Small tables with named rows and columns. After each table, cells are looked up by row and column.

Table dum
        reg  zil  golaruv  div
zemude  132   54      137   76
gep      17  254      133  235
vezo     72   79      151  129
borok    13  231      137  236

golaruv of zemude = 137
zil of borok = 231
reg of borok = 13
zil of gep = 254
zil of zemude = 54
reg of gep = 17
reg of zemude = 132
div of gep = 235
div of zemude = 76
zil of vezo = 79
golaruv of vezo = 151
div of vezo = 129

Table visab
,madizu,mevaza,fazoka,refisa,lipu,ravan,gesi,gakosum,buso
bif,106,166,150,136,163,150,69,150,161
danudaf,120,196,153,152,164,164,203,173,120
tubi,108,97,135,107,154,119,114,144,182
lon,106,136,131,150,125,143,133,159,123
keritar,109,116,139,150,185,136,119,141,152
des,132,171,135,129,138,149,160,163,56
lilesok,172,179,139,144,160,151,166,82,174
pebopet,127,108,140,141,175,129,128,174,183

What is the lipu of bif in visab? 163
What is the mevaza of lon in visab? 136
What is the ravan of bif in visab? 150
What is the fazoka of pebopet in visab? 140
What is the gesi of pebopet in visab? 128
What is the mevaza of pebopet in visab? 108
What is the gakosum of tubi in visab? 144
What is the madizu of des in visab? 132

Table kul
	lub	zil	rele	biz	surole	pim	fitu	funanit	bos	pural
pil	18.11	47.97	51.34	18.37	47.23	40.02	45.88	44.92	63.32	46.40
rudifus	20.52	50.53	52.53	15.77	50.11	43.31	48.20	47.74	61.44	45.98
vitule	63.02	25.09	31.48	32.26	48.99	50.51	40.46	36.46	47.00	22.86
bemilu	64.52	28.01	39.65	33.64	39.90	61.02	27.39	48.37	59.36	30.39
pasuz	40.82	57.39	58.87	9.54	60.42	54.90	51.78	42.76	52.88	53.06
tivu	40.60	56.44	52.52	44.56	58.21	76.06	23.86	30.29	41.14	47.95
lobef	50.24	61.76	56.76	18.40	63.73	60.41	42.21	31.36	49.17	58.84
finozo	47.17	60.22	57.96	14.25	63.05	58.54	46.53	34.35	50.19	58.27
pipo	56.79	23.51	30.11	33.74	59.64	44.82	44.19	35.97	37.93	25.35

lobef, rele: 56.76
lobef, biz: 18.40
pasuz, funanit: 42.76
pipo, rele: 30.11
vitule, biz: 32.26
rudifus, funanit: 47.74
lobef, funanit: 31.36
tivu, fitu: 23.86
pipo, funanit: 35.97
bemilu, zil: 28.01
rudifus, fitu: 48.20
pasuz, zil: 57.39
finozo, pim: 58.54
bemilu, biz: 33.64
lobef, zil: 61.76
lobef, surole: 63.73
pil, funanit: 44.92
tivu, funanit: 30.29
Row with the largest zil: lobef

Table gof
,kud,vumet,kom
lenevis,80,104,152
kepaf,107,102,128
bufumed,146,157,78
zizeg,110,84,116
lub,153,129,97
zis,74,122,127
tumu,72,143,170
kab,120,60,88
fifepek,142,93,92
mumo,52,124,204
gan,138,83,92
pifosem,96,157,139

pifosem, kud: 96
zizeg, kom: 116
zis, vumet: 122
mumo, kud: 52
kepaf, kom: 128
kab, kom: 88
zis, kud: 74
zizeg, kud: 110
Row with the largest kom: mumo

Table dopifav
,neroba,pas,buv,gukeler,dudun,ral,gilig,mamidis,sudoru,nimet
lifotim,3998,5219,5088,4172,3371,5706,4379,4633,3977,2175
fupuzug,4071,4948,5869,4486,6224,4487,3460,2320,5452,5195
kubab,1696,5359,4998,4133,6536,5756,3738,4715,5397,4551
ritorun,5061,3720,3880,6554,5470,991,5639,4964,4217,7487
tup,6867,6785,4311,4802,4804,5537,7170,4435,5165,4818
nama,5871,3180,5465,4027,4674,5502,2800,3530,5606,5156
pup,6484,6827,4501,5160,4512,7525,7626,4809,4931,4721

ral of lifotim is 5706
buv of kubab is 4998
nimet of nama is 5156
nimet of lifotim is 2175
gukeler of pup is 5160
mamidis of pup is 4809
gukeler of kubab is 4133
mamidis of ritorun is 4964
gukeler of lifotim is 4172
ral of kubab is 5756
nimet of fupuzug is 5195
neroba of pup is 6484
gilig of ritorun is 5639
gilig of lifotim is 4379

menon:
           sof    vip  pafozed  gulog  mugiv
sumevi   0.458  0.667    0.817  0.630  0.400
leb      0.683  0.623    0.691  0.571  0.536
seb      0.456  0.433    0.367  0.538  0.415
gur      0.692  0.673    0.658  0.536  0.518
gugeren  0.631  0.858    0.747  0.548  0.516
momoz    0.487  0.572    0.520  0.554  0.285
fopi     0.445  0.537    0.370  0.590  0.325
bupobo   0.597  0.455    0.288  0.785  0.233
nafe     0.244  0.594    0.314  0.854  0.657
fasu     0.548  0.452    0.937  0.725  0.274
zas      0.630  0.745    0.484  0.450  0.410

gur, sof: 0.692
bupobo, pafozed: 0.288
momoz, pafozed: 0.520
bupobo, sof: 0.597
momoz, mugiv: 0.285
nafe, pafozed: 0.314
sumevi, gulog: 0.630
fopi, vip: 0.537
gur, mugiv: 0.518
seb, pafozed: 0.367
gur, vip: 0.673
seb, sof: 0.456

vava =
       vosulor    feku  lumepa
bitud   83.434  56.777  48.116
niz     67.531  79.415  41.269
sos     66.976  75.640  42.480
zigek   44.701  29.497  39.506
gef     71.396  19.698  49.048
sor     43.664  55.370  41.686
siru    85.902  43.764  49.502
duzok   31.932  40.123  54.753
nesig   86.134  65.093  43.413

What is the vosulor of sor in vava? 43.664
What is the feku of zigek in vava? 29.497
What is the feku of gef in vava? 19.698
What is the vosulor of siru in vava? 85.902
What is the lumepa of bitud in vava? 48.116
What is the vosulor of bitud in vava? 83.434

Table fivarol
        sazurud  sonedop  nemen  debi  tuz  nuv
fufotu      790      846    549   637  554  459
zedok       616      475    516   182  339  268
ranif       515      282    250   338  251  601
rolab       659      832    792   196  686  395
delu        327      647    609   642  207  387
fof         635      235    199   862  556  465
rodaf       284      873    381   265  849  688
pevu        698      732    207   773  555  478
far         741      313    386   475  187  839
zodub       329      245    700   716  550  650
ginef       774      382    765   154  215  790
lapore      421      327    278   616  665  733
tel         413      796    649   596  800  214

debi of delu = 642
nemen of rodaf = 381
sazurud of delu = 327
sazurud of tel = 413
debi of zodub = 716
tuz of ginef = 215
sazurud of ginef = 774
nuv of lapore = 733
sonedop of zedok = 475
sonedop of ginef = 382
sazurud of rolab = 659
nemen of far = 386
sazurud of fufotu = 790
tuz of pevu = 555

kegonib
|  | loz | dobam | lebo |
|---|---|---|---|
| seb | 3523 | 5272 | 5210 |
| rotoro | 6329 | 3181 | 2841 |
| lasik | 6788 | 5009 | 3721 |
| denazut | 2229 | 6565 | 6585 |
| fovi | 6980 | 5675 | 4026 |
| tapod | 3852 | 3462 | 5378 |
| vure | 4133 | 5605 | 3834 |
| menepap | 3310 | 2640 | 6203 |
| dulegur | 4101 | 7603 | 7490 |
| togarek | 2825 | 7121 | 2656 |
| rov | 6298 | 3809 | 5434 |
| zinof | 6168 | 4462 | 3659 |

denazut, loz -> 2229
togarek, loz -> 2825
menepap, loz -> 3310
dulegur, lebo -> 7490
zinof, dobam -> 4462
vure, loz -> 4133
lasik, lebo -> 3721
togarek, lebo -> 2656
menepap, lebo -> 6203
dulegur, loz -> 4101
vure, lebo -> 3834
lasik, loz -> 6788
tapod, dobam -> 3462
fovi, loz -> 6980
lasik, dobam -> 5009
seb, lebo -> 5210
rotoro, loz -> 6329
Row with the largest loz: fovi

